A small network was shown many inputs. Here are its activations along a few directions, one row for each input.
In each table, some parts of the input vary, and every possible input appears once, in random order.
Descriptions start from the smaller parts, as in this example, which fits no table here: one of 6 places along a line, together with either a single point or one of 9 places around a ring or (one of 2 separate values, together with one of 8 places around a ring).
Shared parts are said once, and a part with two or three values counts as separate values.

Other details of the inputs vary at random and push rows far along two fixed directions, the same in every table; ignore that.

Rows:
R1: [  2  -9  34  51 -42 -50 -19 -11  24 -28  12   3  -1]
R2: [-12   1 -17 -11 -53 -13 -18 -17  23  -8   0  30 -11]
R3: [-19  10  49   9 -40 -59 -22 -12  12 -57  56   3  33]
R4: [-16  -6  20  10 -76 -46 -31 -20  23 -34  28  25  12]
R5: [ 16  14  20  10  74  18  26  26 -23   1   1 -34  16]
R6: [-13  36   0 -11  54  23  15  60 -48 -18   5 -11  29]
R7: [  7 -16  -9  28 -35 -13  -5 -34  30  -6 -18  17 -26]
R8: [ 14 -15  -9 -35  66  42  10   8 -13  24 -14 -23   1]
R9: [  6 -24 -15  22 -51 -19 -13 -30  47  20 -25  22 -48]
R10: [ -8  24  13  10  92  17  12  58 -59 -43  -3 -29  38]
R11: [  7 -21  -7 -16 -73 -10  -8 -35  57  54   2  20 -40]
R12: [ 12 -22 -35 -29  39  38   9  -3 -19  20 -28 -10   2]
R13: [-15  -1  55  20  25 -43 -14  -5 -14 -76  39 -19  45]
R14: [ -5 -10  57  33 -19 -58 -23  -8  22 -41  33  -7  18]
R15: [ 21 -16 -28  -4  34  43  21  -6 -14  36 -29  -7  -6]
R16: [  8   7 -36 -18  -8  34  17  21  -1  51 -23   6 -29]
R17: [ -4  34  17 -25  66  22  17  43 -34  -5  22 -23  36]
R18: [ -1 -46 -36 -15 -61  -7 -27 -56  47  12 -31  32 -44]
R19: [ 11 -28 -43  -9  -1  26   6  -8  12  52 -44   2 -43]
R20: [ -6  -9  34  33 -13 -40 -25   2   5 -48  18  -2  20]
R21: [ 19 -33 -25 -35  34  33  16 -34  -2  26 -13 -13  -8]
R22: [-16  33  69  31 -23 -66 -11  22   9 -49  60  -5  39]
R23: [-10  41  19 -15  77  22  13  53 -53 -31  21 -34  43]
R24: [  3 -17  -9  15 -36 -22 -17 -14  36  10 -19  16 -29]
R25: [  6  -2 -28 -44  15  43  11  18   6  73 -21  -5 -27]
R26: [  8 -37 -51 -24   0  26   6 -29  -1  24 -37   3 -23]
R27: [ 12 -57 -29  -8 -62  -5 -15 -61  37  20 -17  22 -30]
R28: [ -2  57  30  13  73  15  27  64 -45  -9  19 -33  30]
R29: [ -1  11   2  11  55   7  13  44 -34 -11 -12 -19  15]
R30: [-10  19  20  39 -76 -47 -18  -7  40 -17  16  31 -19]
R31: [  4  17   6 -11  22  22  21   0 -11  21  12  -6  17]
R32: [ -6  11  33  38 -77 -52 -18  -4  31 -15  27  19   0]
R33: [  9 -58  -5  -7 -52  -2 -13 -69  52  36 -14  17 -38]
R34: [-14  21 -13 -20  29  21   9  32 -38 -15   2  -2  21]
R35: [ -1  20  28  16  82   6   5  46 -34 -16   2 -38  24]
R36: [  3   2   4   2  74  19  11   9 -37 -20   0 -34  21]
R37: [  9   7 -50 -34 -15  33  10   9  19  68 -31  22 -36]
R38: [ -9  42  50  52  -6 -36   4  26 -26 -58  46  -4  51]
R39: [-12 -19 -19  -9 -74 -13 -14 -32  23   4  -2  30 -14]
R40: [  9  -2 -32 -49  31  46  26 -12 -16  43  -2  -6   4]
R41: [-24  33  48  55 -28 -51  -6  18 -17 -69  41   7  38]
R42: [ -8  28  14 -15  50  19   4  43 -27  -5  14 -22  20]
R43: [-14  25  38  24 -22 -42 -16  25  -4 -47  38   2  36]
R44: [ 21 -30 -40 -25  11  37   7  -1  11  65 -41  -1 -27]
R45: [ 28  -4 -23 -32   3  24  34 -43 -12  26 -21   8 -23]
R46: [ -4   4 -17   2 -55 -12  -7 -24  22  -9   3  28  -9]
R47: [-20  -6  24  25  -5 -40 -20   0 -14 -72  11  -5  24]
R48: [  7 -14 -15  15 -24 -13  -7 -35  16 -25 -10  11 -10]
R49: [  3  37   5  -1  35  12  18  52 -33  10  10 -10  27]
R50: [ 10  33 -29  -7  32  44  31  21 -22  24 -16   6  -1]
R51: [ -2 -11  -1 -13  55  16  -5   5 -22 -13  -5 -28   9]
R52: [-10  -8  14  27 -26 -36 -29 -12  21 -39   4  17  -8]
R53: [-23  15  35  28 -62 -55 -21  17  15 -34  27  20   7]
R54: [ 15 -14 -49 -38 -18  39  14 -17   0  49 -18   9 -10]
R55: [-10   4 -13  -6 -49 -13 -18  -6  31   5   0  29 -21]
R56: [ 12 -34 -26 -15  16  35   1 -29  14  50 -34 -10 -34]
R57: [-21  15  43  29 -36 -50 -21 -10   4 -56  44  -3  29]
R58: [ 21  30 -28 -43   3  40  43 -14 -31  44  -9  17 -15]
R59: [  9 -16 -30  -1  28  34  17  -5 -14  23 -33  -3 -13]
R60: [ 14 -21 -21 -13  34  41   8  -3  11  57 -39 -17 -38]
R61: [ -1   2  14  -2  75  21  -1  29 -26 -13  -3 -32  13]
R62: [ -4 -24 -10  -6 -69  -5 -17 -42  44  42  -3  20 -35]
Description of these inputs: one of 2 separate values, together with either a single point or (one of 5 places along a line, together with one of 6 places around a ring).
The inputs of R58 and R45 match in every part but the choice among 2 separate values. If R41 is changed in the same way as R58 into R45, which row does it become? -> R59
The inputs of R1 and R32 match in every part but the choice among 2 separate values. If R19 is changed in the same way as R1 into R32, which row does it become? -> R16
Change only the place on the ring of 6 in R38. List by row number the other rows that result. -> R4, R32, R43, R49, R54
Change only the place on the ring of 6 in R61. List by row number the other rows that result. -> R35, R36, R51, R56, R60
Change only the choice among 2 separate values in R13. List by row number the other rows that result. -> R3

Rows:
R63: [-15   7  42  53 -60 -63 -26  -3  26 -45  25  16   3]
R64: [  0  20   1 -16  59  25  21  19 -42 -13   7 -19  31]
R65: [ -2  65  23  24  77  11  30  76 -56 -24  18 -24  43]
R66: [  8 -24 -39 -20 -62  15  -6 -25  46  70 -30  28 -54]
R67: [-24  21  61  37 -32 -69 -23  -3  -4 -87  55   1  45]
R68: [ 18 -28 -60 -62  28  65  19 -20  -5  64 -38  -2 -25]
R69: [ -2 -18   5  27 -56 -32 -21 -22  36  -4  -5  19 -25]
R70: [ 10  -4 -38 -21  -2  38  13   6   8  59 -32   9 -33]
R71: [ -5  46  14 -13  58  17  24  42 -51 -24  26 -19  47]
R72: [  8 -24 -29  -6 -37  10  -6 -19  32  45 -31  17 -42]
R73: [  1 -71   2  -2 -50 -29 -37 -75  52  -7 -11   6 -30]
R74: [-15  16  34  10 -30 -38 -12  -2  -1 -46  40   6  28]
R75: [  4 -23  20  41  28 -16 -12  -2   5 -24 -12 -19  -3]
R76: [ 13  18 -36 -52  78  66  37  29 -47  35 -14 -21  15]
Describe the family of inputs behind these rows. -> one of 2 separate values, together with either a single point or one of 6 places along a line
The inputs of R68 and R69 match in every part but the choice among 2 separate values. If R74 is changed in the same way as R68 into R69, which row does it become? -> R66
Change only the choice among 2 separate values in R76. List by row number the other rows that result. -> R70

Rows:
R77: [  5  39 -18 -17  51  34  33  37 -57  -3   2  -6  40]
R78: [ 19  -3 -83 -40  50  89  39  22 -31  73 -52  -1 -25]
R79: [-14 -50  22  15   9 -31 -41 -35  24 -58   8 -17  11]
R80: [ 16 -35 -28 -19 -41  20  -7  -7  45  77 -31  13 -49]
R81: [-14   9  32  17 -47 -33 -22   2  19  -8  35   3   8]
R82: [ -7   7  14  46 -35 -42 -12   9  22 -23  -3   6 -12]
R83: [ -4  48   6  26  61  13  30  45 -54 -42  10 -12  33]
R84: [  1 -20 -45 -66 -53  23   1 -22  24  67 -14  28 -30]
R85: [ -9  59  22 -22  54   8  26  46 -51 -28  34 -14  48]
R86: [ -2   4  38  32 -30 -34 -23   2  25  -4  18  13  -6]
R87: [ -6  12  16  41 -31 -38 -13  -1  22 -22  -2  12 -18]
R88: [ 10 -14 -51 -50 -52  30   7 -41  22  52 -27  31 -28]
R89: [  7 -44  33  22   2 -35 -17 -57  18 -44  16 -16  12]
R90: [ -1 -53  35  32  -2 -41 -27 -42   4 -52  -7 -16  -2]
R91: [ -2  41   8 -18  63  37  26  42 -35  15  12 -23  20]
Describe the family of inputs behind these rows. -> either one of 3 separate values or (one of 2 separate values, together with one of 6 places around a ring)
Start at R80 and move only the place on the ring of 6, one step at a time. The first step leads to R82. Which rows follow, in order? -> R78, R77, R84, R81
